These are the activations of a small neural network, seen along a few directions. Each row is one input.
In each table, some parts of the input vary, and every possible input appears once, in random order.
A made-up example of a description, with smaller parts first: one of 8 places around a ring, together with either a single point or (one of 2 separate values, together with one of 4 places along a line) or one of 9 places around a ring.
Shared parts are said once, and a part with two or three values counts as separate values.
(in the rows, 128 means zero)

A family of inputs:
row 1: [150 135 155 142 112 143 129 119 102 130 105 105 151 121 146 161 109 171
 160 121]
row 2: [136  96 140 112 158 144 147  99 131  88 172 126 150 116 129 152  74 167
 167 152]
row 3: [116 150 143 108 117 112 116 176 142 143 110 136 127 121 125 108 152 131
 116 115]
row 4: [135 136 109 150 120 132 139 108  77 102 101  69 137 164 146 154 147 166
 159 130]
row 5: [123 103 137  85 152 114 131 162 178 134 154 145 120 111 112 125 124 113
 106 134]
row 6: [159 163  92 211  90 157 107  48 116 153 145 164  95 142 109  84  94  46
  80  98]
row 7: [111 149  96 182 133 148  95 132 134 166 153 203  89 134 102  78 135  30
  54  68]
row 8: [104 138 106 115 133 104 124 167 117 116 102 103 125 160 125 102 196 130
 127 128]
row 9: [125 151 110 140 101 121 148  94  81 121  99  90 127 148 154 162 137 157
 157 147]
row 10: [120 108 157 108 133 124 119 167 162 145 110 141 129 106 123 119 144 124
 118 131]
row 11: [ 94 165 101 108 115  89 131 155 124 135 108 126 117 145 142 112 175 121
 120 139]
row 12: [145 108 158 141 119 145 131 107 119 125 107 113 151  98 145 153  99 158
 152 143]
row 13: [144  97 149 116 146 126 140 102 131 109 161 117 139  98 127 154  83 157
 146 146]
row 14: [131  95 138  74 165 132 133 155 177 125 165 154 135 129 109 126 124 121
 129 140]
Q: Changing only one part turns row 1 into row 3. The same change can be made to row 12. Which row results?
A: row 10
Q: Describe the family of inputs behind these rows.
A: one of 2 separate values, together with either a single point or one of 6 places along a line

A family of inputs:
row 15: [120  91 167  74 140 102 149 154 144  96 105  86 167  86 150 158 122 206
 180 182]
row 16: [155  60 161  52 153 125 180 104 121  70 142  48 166 110 142 209  85 235
 199 204]
row 17: [116 162  79 179 111 138 107  99 115 160 139 179  91 143 117  82 140  37
  64  99]
row 18: [149 163 128 198  79 146 124  80  55 125  66  82 143 150 153 144 137 162
 168 119]
row 19: [138  88 175  88 171 143 102 185 212 159 182 208 128  87  85  99 103  86
  90  99]
row 20: [124 181  72 171 102 121 114 107 107 137 118 122 102 180 135  88 163  77
  93 107]
row 21: [152 161  99 194  98 152 146  48  40  94 100  56 148 174 173 180 108 182
 186 129]
row 22: [100 108 152  55 150 101 147 182 157 124 128 127 144  95 148 161 130 168
 144 159]
row 23: [150 150 122 203  97 165  95  87 130 177 136 193  85 135  86  78 116  36
  71  77]
row 24: [128 176 109 184  80 132 119 115  68 146  71  98 117 150 149 133 156 127
 120 102]
row 25: [110  76 146  86 184 132 117 184 192 132 182 193 114 102  73  97 128  90
  96 112]
row 26: [ 95 119 126  53 172  79 133 192 195 114 168 144 131 124 125 108 149 130
 126 146]
Q: Describe the family of inputs behind these rows.
A: one of 2 separate values, together with one of 6 places along a line
Q: A walk changes only the place on the line of 6. It starts at row 21 and steps to row 18. List the rest of the walk in order.
A: row 24, row 20, row 17, row 23
Q: Change only the choice among 2 separate values in row 18. List by row number the other rows that result.
A: row 15
